These are the activations of a small neural network, seen along a few directions. Each row is one input.
Each table varies a few parts of the input and shows all the possible inputs, shuffled.
A made-up example of a description, with smaller parts first: one of 2 separate values, together with either a single point or one of 9 places around a ring or (one of 4 places along a line, together with one of 5 places around a ring).
Shared parts are said once, and a part with two or three values counts as separate values.
In the rows, zero is written as 128.

Other details of the inputs vary at random and push rows far along two fixed directions, the same in every table; ignore that.

Table:
row 1: [137 121  62 141 162 101  81 135  71  92 169 128]
row 2: [133 152  48 127 160 102  91 130  78 128 185 134]
row 3: [103 103 150 142 130 183 107 141  96 208  64 169]
row 4: [175 117 110 125 123 130 170 117 181  79 152  90]
row 5: [123 151  53 106 145  94 104 148  80  88 162 165]
row 6: [131 108 156 105 127 149 167 139 151 114 109 125]
row 7: [156 158 112  87 125 132 191 135 183  98 173  99]
row 8: [124  91 178 137 103 150 161 124 151 177  58 114]
row 9: [190 148 139 130 120 105 159 114 179  83 149  88]
row 10: [ 24 123 139 152 138 111  56 130  92 140 112 191]
row 11: [ 80 147  91 182 134  97  68 127  92  79 204 140]
row 12: [132 106 158 128 105 180 163 124 164 179  70 145]
row 13: [ 73 103 130 119 134 100  92 146  45 166  76 171]
row 14: [135 155  94 114 147  60  89 138  70  81 159 150]
row 15: [124  97 186 142 121 166 147 137 141 178  69  98]
row 16: [128 114 157 120 109 168 171 114 164 198  86 138]
row 17: [184 150 132 114 129 139 146 122 172 102 172  71]
row 18: [113 158 132 161 112 135 150  98 202  56 175  88]
row 19: [186 146 124 108 111 120 161 107 183  98 164  86]
row 20: [ 91 123 135 103 128 107  79 131  49 175  98 188]
row 21: [146 118 202 142 125 160 134 130 144 170  81 112]
Description of these inputs: one of 3 separate values, together with either a single point or one of 6 places around a ring.
Q: Changing only the choice among 3 separate values turns row 4 into row 6. The same change can be made to row 16. Which row results?
A: row 7
Q: Change only the place on the ring of 6 in row 15. List by row number the other rows that result.
A: row 1, row 2, row 3, row 17, row 21

Table:
row 22: [ 68 107  83 121 134 114 106 144  64 149  90 194]
row 23: [126 156  22 147 158 108  95 136 102  66 212 136]
row 24: [100 111 252 110 105 161 158 132 165 158  48 141]
row 25: [238 151  99  79 135  90 175 140 158  48 179  70]
row 26: [ 76 126 222 106  91 185 166 117 183 194  81 151]
row 27: [140 154 180 104  97 135 205 120 231  92 133  97]
row 28: [ 69  77 126 163 147 122  77 149  49 158  78 155]
row 29: [149 124  72 171 140 130 131 120 159  51 190  80]
row 30: [147 111  97 163 138 117  64 111  72 173 117 134]
row 31: [110 158  70 178 139  65  52 100  90  64 212 127]
row 32: [ 70 122 158 166 137  89  59 127  62 142 107 152]
row 33: [142 131  80 101 133  82 106 124  56 160 113 171]
row 34: [158 123 177  86 109 182 193 119 175 206  92 123]
row 35: [210 126 172 122 118 148 182 130 191 117 124  34]
row 36: [116 161 161 146 113 153 132 120 177 129 155 125]
row 37: [178 170  37 131 155  94  83 124  93 113 198 121]
row 38: [167 113 150  97 126 152 204 155 203  57 129  81]
row 39: [ 40  82 145 114 128 177 114 137  74 228  46 213]
Q: Changing only one part turns row 39 into row 38. The same change can be made to row 26. Which row results?
A: row 24
Q: Describe the family of inputs behind these rows.
A: one of 3 separate values, together with one of 6 places around a ring
Q: Change only the choice among 3 separate values in row 28. List by row number the other rows that result.
A: row 32, row 35
Q: Start at row 30 and move only the place on the ring of 6, one step at a time. The first step leads to row 35. Which rows follow, in order?
A: row 25, row 33, row 34, row 37

Table:
row 40: [204 148  59  98 140  66 121 134  68 110 172 126]
row 41: [ 42 103 166 135 111 102  62 115  50 222  40 220]
row 42: [136 131 181 129 127 167 186 154 196 105 123  86]
row 43: [129 111  71 159 142  95  97 132  98  82 143 128]
row 44: [133 131  50 163 135 107  92 116 107 104 168 135]
row 45: [ 67 103 233 146 107 225 145 138 143 250  26 166]
row 46: [181 137  43  77 149  84 120 152  75  89 147 117]
row 47: [124 142 154 112  95 159 201 111 214 121 128 110]
row 48: [138 107 178 129 120 164 180 139 192 111 129  67]
row 49: [ 92 130  87 120 136  78 121 130  98  89 142 155]
row 50: [145 137  85 166 140  84  82 103  93  96 150 124]
row 51: [139 139 169 116 108 187 180 121 208 114 141 112]
row 52: [124 148 115 125 136  91  76 122  99  96 162 151]
row 53: [198 141  70  82 153 120 157 130 140 132 157 112]
row 54: [ 51 111 185 156 133 135  45 135  33 235  40 205]
row 55: [140 125 162 133 112 181 175 122 203 138 147  74]
row 56: [154 131 194 135 115 155 164 110 191 126 134  60]
row 57: [107 128 103 122 147 105 102 139  94  82 155 155]
Q: Changing only one part turns row 46 into row 53. The same change can be made to row 57. Which row results?
A: row 51
Q: Describe the family of inputs behind these rows.
A: one of 3 separate values, together with either a single point or one of 5 places along a line
Q: Change only the choice among 3 separate values in row 42. List by row number the other rows that result.
A: row 45, row 54
